A small network was shown many inputs. Here are its activations along a few directions, one row for each input.
In each table, some parts of the input vary, and every possible input appears once, in random order.
A made-up example of a description, with smaller parts first: line(4) and (point or ring(9) or (values(2) and ring(8))).
Shared parts are said once, and a part with two or three values counts as separate values.

Other details of the inputs vary at random and push rows far along two fixed directions, the same in every table; ignore that.
These rows show it; all are for the same input, with only those details redrawn:
[-27  -5   3  12  12   8  -3   1  12  -7  -9   8   7  -6   9  10]
[-11  11  -5  12  18  11  -4   3  11 -16   1   6   1  13  -7   5]
[ 19  34 -23   9  14  10 -10   7  -2 -24  14  -1  -9  28 -17 -12]
[-42 -13  13  16  21  12   1  -2  23  -9 -11  13  11  -4   3  22]
[-11  10  -5  12  18  11  -4   3  11 -16   1   6   1  13  -7   5]
[-26   2   6  18  31  17   0  -1  24 -20   0  11   6  18 -18  20]
[  0  17 -13   9  10   7  -8   5   2 -14   3   2  -2  10  -1  -5]

A family of inputs:
R1: [ 26   2 -11 -14 -26 -15  -4   3 -25  18   1 -13  -3 -10   9 -20]
R2: [  6  -8   2  -7 -15  -6   2  -2  -6   8   0  -7   0  -4  -5  -1]
R3: [ 53  28 -29 -21 -20  -9  -2   4 -28  -3  14 -17 -19   9  -8 -34]
R4: [-37 -15  18  20  18  12  -2  -4  22  -3  -7  20  10   3   6  21]
R5: [ -9 -28   7 -14 -30 -17   5  -3  -5  26 -18  -4   8 -45  37  -5]
R6: [-32 -15  13  19  13  10  -3  -1  17   0  -8  16   7   1  11  15]
R7: [ 27   3 -10 -16 -19 -15   0   2 -26  15  -4 -12  -6 -10  12 -16]
R8: [ -8   9   1  16  14  11  -7   2  10 -11   4  12   0  21  -3   4]
R9: [-12 -25  14 -10 -10 -13   7  -4  -6  21 -13  -3   6 -26  19  11]
R10: [ 21  31 -19   9  11   9 -13   6  -1 -19  15   4  -7  36 -13 -12]
R11: [-10  14   3  16  16  13   0   4  11 -11   4  12  -4  15  -7   3]
R12: [-12 -14  22   4  17   8  12  -6  20 -11   6   3   7  18 -36  26]
R13: [ 52  27 -28 -16 -22 -14  -6   2 -21   1  14 -17 -14  12  -6 -32]
R14: [ 21  37 -16  13  12  12  -6   7  -2 -18  18   6 -14  29 -16 -14]
R15: [-12  10  -4  14  22  13  -4   2  14 -18   2   7   2  16 -11   8]
R16: [ 10  -7   3 -10  -9  -8   6  -2   2   4   0  -5   2  -8   1  -2]
R17: [ 21  35 -17  13  12  12  -5   8  -1 -17  17   3 -16  30 -17 -14]
R18: [ -8  13  -7   7   9   7  -7   5   3 -12  -1   5   1   6   4  -2]
R19: [ 34  10 -17 -15 -24 -14  -2   0 -16   8   4 -12  -6  -6   6 -23]
R20: [-12 -29   6 -16 -32 -16   2  -3  -9  28 -17  -5   5 -43  33  -7]
R21: [-23   0  10  19  28  16  -4  -4  24 -15   3  17   8  24 -15  21]
R22: [-14 -29   7 -12 -35 -16   0  -3 -13  28 -17  -8   5 -40  32  -3]
R23: [ -3  -6  12  -2  19   5  14 -10  20 -11   7   0   3  15 -28  21]
R24: [-12 -30   8 -16 -32 -15   4  -1  -8  27 -16  -4   6 -46  34  -6]
R25: [-13   5  -3   8   8   6  -8   2   6  -6  -3   9   5   2   9   5]
R26: [-14 -30   8 -18 -30 -17   5  -2  -9  25 -14  -6   5 -48  38  -3]
R27: [ 54  26 -25 -19 -22 -12  -5   7 -25  -2  19 -16 -15   9  -8 -34]
R28: [-27  -4   5  14  14   8  -2   0  10  -8  -7   8   3  -7   7   6]
R29: [ -9  11  -4  10  15  10  -6   3  11 -13   1   9   4  17  -4   6]
R30: [ -9 -29   9 -13 -30 -17   2   0 -16  32 -17  -6   9 -43  34  -4]
R31: [ 50  27 -28 -18 -24 -12  -7   3 -24   2  17 -17 -17  12  -9 -34]
R32: [-21 -34  21  -8 -13 -11   7  -2  -2  23 -15  -2  13 -31  19  11]
R33: [-11 -12  20   1  25   9  14  -9  15  -5   3   1   7  20 -34  27]
R34: [ -7 -24   2 -19 -29 -16   4  -2 -14  23 -12  -8   1 -44  36  -7]
R35: [  6  -7   1 -10 -11  -5   5  -2  -9   4   2  -8  -2  -8  -1   2]
R36: [-26   5  13  21  32  18   4  -3  22 -18   3  15   2  15 -19  16]
R37: [-11 -12  20   5  21   3   9 -10  20  -1   2   4   7  23 -36  26]
R38: [ 55  28 -28 -18 -23  -8  -4   5 -34  -3  14 -19 -18  12  -9 -31]
R39: [  1 -10   5  -9  -1  -3  10  -7   4   3  -7  -4   2  -7  -1   4]
R40: [-38 -15  18  22  18  14   3  -1  25  -1  -8  18   6   2   5  21]
R41: [-27   6  13  20  31  18   4  -1  22 -18   2  15   1  17 -18  16]
R42: [-7 12  2 17 14 12 -3  2 10 -8  6 13 -2 17 -4  4]
R43: [  9  -9  -1 -14 -17 -10   4  -1 -20  17  -8 -10   0 -18  14  -8]
R44: [-13 -29   7 -15 -31 -13   5  -3 -16  24 -18  -8   4 -44  36   0]
R45: [  7  -8   3  -9 -13  -6   4  -1  -8   4   3  -8  -1  -8  -1   1]
R46: [ -9 -13  21   5  21   4  10  -9  19  -1   2   5   8  22 -36  26]
R47: [-11  13  -1  14  19  11  -4   0   7 -17   4   8  -1  10  -8   1]
R48: [ 26   2 -11 -17 -23 -15   1   1 -15   8   3 -12  -4 -16  16 -17]
R49: [-21 -31  15 -11 -10  -8  12  -9   5  17 -18  -1   9 -34  24  12]
R50: [ 29   3  -9 -16 -21 -18  -2   4 -25  15   2 -12  -5 -11  13 -15]
R51: [ 10  -6   3 -10  -5  -9   5  -2 -11  11  -3  -6  -1  -4   2   2]
R52: [-20   2   0  10  11   7  -5   1   8  -9  -5   9   6  -4   8   6]
R53: [ 31  18   3  -2   5   8 -13   1   0  -5  14 -11 -13  16 -24 -10]
R54: [ -8 -13  22   5  22   4  11  -7  19  -2   3   6   8  20 -36  27]
R55: [ -2  19  -9   9  11   7  -7   4  -1 -15   3   4  -4   9  -1  -9]
R56: [-25 -33  18  -6 -14 -11   5  -6   0  27 -17  -3  12 -29  18  11]
R57: [ 54  28 -29 -22 -20  -9  -3   4 -28  -2  17 -18 -19   9  -6 -33]
R58: [ 55  27 -26 -15 -27 -10  -6   7 -30  -1  18 -17 -15  12 -11 -31]
R59: [-8 12  2 17 14 13 -3  4 11 -9  5 13 -3 20 -4  4]
R60: [ 21  32 -23   8  13   9 -11   7   0 -20  14   2  -7  33 -15 -10]
R61: [ 23  29 -21  11  12   9 -13   6  -1 -18  16   3  -8  36 -14 -12]
R62: [-27  -3   7  16  14   9   1   1  12  -5  -6  10   0  -7   7   6]
R63: [-12 -12  20   2  25   8  14  -9  16  -5   6   1   7  19 -34  28]
R64: [ 12  -7   6  -8  -8 -12   3   1  -8  11  -1  -5   2  -5   0   0]
R65: [-10 -29  10 -15 -27 -18   3   0 -17  29 -15  -8   9 -44  37  -1]
What do these inputs look like to the network? -> point or (values(3) and ring(8)) or (line(5) and line(8))
Which of the alternatives is R60? -> values(3) and ring(8)
Which other rows does R36 become when the ring(8) part takes its other values? List them by row number. -> R4, R14, R21, R25, R42, R47, R52
Which other rows does R64 become when the line(8) part takes its other values? List them by row number. -> R7, R9, R37, R46, R50, R51, R54
Which other rows does R8 become when the values(3) part takes its other values? List them by row number. -> R4, R6

A family of inputs:
R66: [  9  28   5  16  31  24  -1   3  23 -37  21   4  -9  35 -54   2]
R67: [ 25  30 -24  -3  -5   1 -11   7 -30  -4   7 -15 -20  -7   5 -29]
R68: [-21 -17  -6  -6 -22  -7 -16  -1   0  12 -18  -8   5 -42  38 -11]
R69: [ -9 -13  12  11 -19  -8  -5   8 -16  29 -11   9  -2 -27  43 -12]
R70: [-17 -23  35  -8  27   2  20 -20  25   2  -2   3  16  11 -43  28]
R71: [-16 -37   5  -9 -48  -7   6  -2 -24  28 -25 -10   4 -28  19   0]
R72: [-19 -43  36 -14  10   0  14 -12  19   9  -7  -2   9 -11  -7  35]
R73: [ 25  31 -32 -11  -8  -7   1   7 -28  -8   5  -8 -12   4  15 -21]
R74: [-2  0  3 10 11 -1 -9  8 -3  3 -4 12 13 15  1 13]
R75: [ 28  29 -24  -6 -19   1 -19   9  -9  -7   9 -12 -15  -6   5 -34]
R76: [ 54  12 -11 -19 -23 -17   3  -4 -19   3  13 -21 -16  -3  -4 -12]
R77: [ 15  25   1  20  26  12  -3   2  -3  -5  16   7 -11  45 -28   3]
R78: [ 38  20 -27   2 -15 -12 -23   9 -22   6   6  -3   1  17  14 -25]
R79: [-42 -21  17   7  23   8   1   0  17 -10 -18   3  20 -15  -1  30]
R80: [-40 -18  26  15  21  15   7  -2  18  -7  -9   8   2 -19  -4  15]
R81: [-37 -18  26  16  22   4   2   0  10  13 -15  13  13   5   5  33]
R82: [  7  27 -12   7  26  14  12  -4   1 -23  17   5 -14  32 -26   1]
R83: [ 30  28 -25  -3 -12  -1   4   7 -22  -9  13  -2 -20   0  13 -34]
R84: [-28 -13   1   0  11   0  10  -1   8  -9 -14  10  16  -9  14  19]
R85: [  3 -30   5 -18 -27 -22  18  -1  -4  34 -16 -12   6 -44  27   2]
R86: [-18 -19 -14  -9 -20 -12  -1  -2  -4   7 -18   2  14 -33  47  -5]
R87: [ 35   8   8 -19  20   7   7  -9   2  -9  20  -9  -1  35 -49   4]
R88: [-21  -9  -3  -7 -11  -7  -7   6 -20  12 -22 -10   2 -44  37  -3]
R89: [-18 -18  -7  -5 -18  -9 -14   2  -6   8 -21 -11  14 -41  39  -8]
R90: [ 10  28  -1  12  28  23  13  -1  26 -36  24  13  -8  44 -45   4]
R91: [ 28  28 -29  -9 -22  -3  -5   4  -6  -7  11  -2 -15   3  14 -32]
R92: [ 28   9 -18 -14 -38 -16  -8   8 -35   5  28 -18  -8   7 -17 -22]
R93: [-22 -32  28  -8   9 -14  25 -13  22  14 -13   2  12 -14 -17  24]
R94: [ 38  27 -12   6 -22  -4 -14  14 -18   8  12   2 -14  10  13 -32]
R95: [-32 -14  31  23  23  16  -2  -6  41   1   1  23   9  24 -20  30]
R96: [-37 -27  21  17  11   4  -8  -8  29  12 -10  18  14   5   6  26]
R97: [  6  21 -15   6  30  16   3  -9  29 -35  21   9  -4  51 -43   9]
What do these inputs look like to the network? -> values(2) or ring(6) or (values(3) and ring(8))
Which of the alternatives is R95? -> values(3) and ring(8)
Which other rows does R95 become when the values(3) part takes its other values? List them by row number. -> R75, R91
Start at R89 and move only the ring(8) part, one step at a time. The first step leads to R79. Which rows follow, in order? -> R88, R67, R80, R66, R75, R68

A family of inputs:
R98: [ 37  22  -9  -3   4  -3  -6   4 -15  -2  16  -4  -9  26 -15 -11]
R99: [-19 -12  20   8  13  10  11  -6  23  -4   1   8   1  13 -28  18]
R100: [-17 -16  12   6  16   4   3  -7  20  -7   2   6  15  19 -22  25]
R101: [-25 -24  16  -5  -1  -1   8  -6   5  11 -17  -2   7 -33  16   9]
R102: [-19 -13   8   2  16   6   8  -7  22 -11   1   4  13  15 -23  27]
R103: [-25 -31  11  -2  -7  -9   2  -5   3  16 -19   4  14 -19  19  12]
R104: [ 19  32 -13   7  27  19   4  -3  22 -31  20  19  -6  48 -22  -6]
R105: [-24 -24  19  -6   1  -3   9  -4   3   8 -13  -1   6 -32  18  12]
R106: [ 30  38 -33   5 -19   1 -22  11 -30  -8   5  -7 -20   4  27 -32]
R107: [-18 -10  14   3  26   5  15  -5  14  -8  -1   7   9  14 -20  29]
R108: [-36   5   7  19  29  15  -6  -2  17 -13   1  16   5  11 -12  15]
R109: [-24 -23  14  -9   1  -5   9  -3   1  10 -15   0   8 -29  20  16]
R110: [  6  -5  -4  -8 -24  -9   3   0 -19  14  -7  -8  -6 -31  23 -19]
R111: [-18 -13  16   2  17  11   6  -9  26 -15   4   1   8   6 -25  21]
R112: [ -1  21 -16   6  -7  -3 -16  12 -15  -5  -3   2   1 -10  22 -22]
R113: [ 20  13  -3  -3   1   0   6   1 -10  -8  13  -4 -12   6 -13 -10]
R114: [-36 -13   7  15   2   5  -7  11   6   2 -19  10  13 -25  29   5]
R115: [  5  -7  -6 -10 -28 -11  -1   0 -15  12  -7  -8  -6 -29  21 -20]
R116: [-19 -14  17   6  12  11   9  -8  25 -13   6   5   5   7 -28  19]
R117: [ 20  22  -9  -2  25  11   3  -3  12 -27  15  -5  -6  41 -48   6]
R118: [-24 -28  19   0 -15  -4  -2  -2  10  19 -10   5   9 -22  16  12]
R119: [ 46  26 -20  -9 -23  -9  -9   9 -29  12  10 -12 -16   5   6 -32]
R120: [  7  -3  -3  -7 -27  -9   3   4 -19  21  -6  -6  -7 -26  24 -18]
R121: [ 45  23 -21 -11 -27 -10 -13   9 -25  10   9 -11 -16   6   4 -34]
R122: [-1 -9  9  1 -1 -3 -1 -3 -3 14 -6  0  5 -4  6  5]
R123: [ 17  10  -6  -2 -12   1  -1   2  -1  -4  15  -4  -7  11 -14 -11]
R124: [-14 -10  26   8  20   8   9  -3  17   1   4  10   2  15 -22  24]
R125: [ 21  31 -17  14  17   1   0   1  20 -17  15   8 -11  26  -8  -9]
R126: [ 36  15 -17  -7 -17  -8 -15   4 -15   3  13  -9  -4  13  -1 -19]
R127: [ 19  16 -12  -9   5   0   2   0  -7  -6   4  -9  -5   8 -11  -5]
R128: [ -2   5 -16   9 -20   0 -16  15 -18   6 -12   2  -4 -25  42 -16]
R129: [-26 -24  23   1  -7  -3  12  -1   2  17 -10   6   3 -26  17  11]
R130: [ 25  19  -1   6  23   9  -4  -3  10 -16  17   1  -4  49 -47   4]
R131: [ 42  25 -35 -17 -23 -15  -8   6 -29   0   5 -15 -10   6   6 -30]
R132: [  5  -7 -13 -18 -26 -12  -6   2 -12   9  -7 -11   2 -28  27 -11]
R133: [  7  -4 -14 -13 -21 -15   1   2 -23  17 -12  -9   2 -25  30 -11]
R134: [  4  32 -14  19  31  22 -11   4   6 -26  22   4 -13  46 -30  -4]
R135: [-26 -27  15  -6  -5  -3   4  -6   9   9 -18  -2   7 -31  15   7]
R136: [-23 -27  15  -2  -1 -11   7  -2  -4  16 -15   5  13 -20  23  16]
R137: [-16 -12  15   8  24   5  10  -8  14  -3  -3   7  12  18 -21  25]
What do these inputs look like to the network? -> values(2) or ring(6) or (line(4) and ring(8))
Which other rows does R117 become when the ring(8) part takes its other values? List them by row number. -> R99, R103, R115, R121, R130, R131, R135
Start at R134 and move only the ring(6) part, one step at a time. The first step leads to R106. Which rows follow, in order? -> R128, R114, R112, R108
Start at R137 and move only the ring(8) part, one step at a time. The first step leads to R133. Which rows follow, in order? -> R127, R101, R110, R120, R119, R122
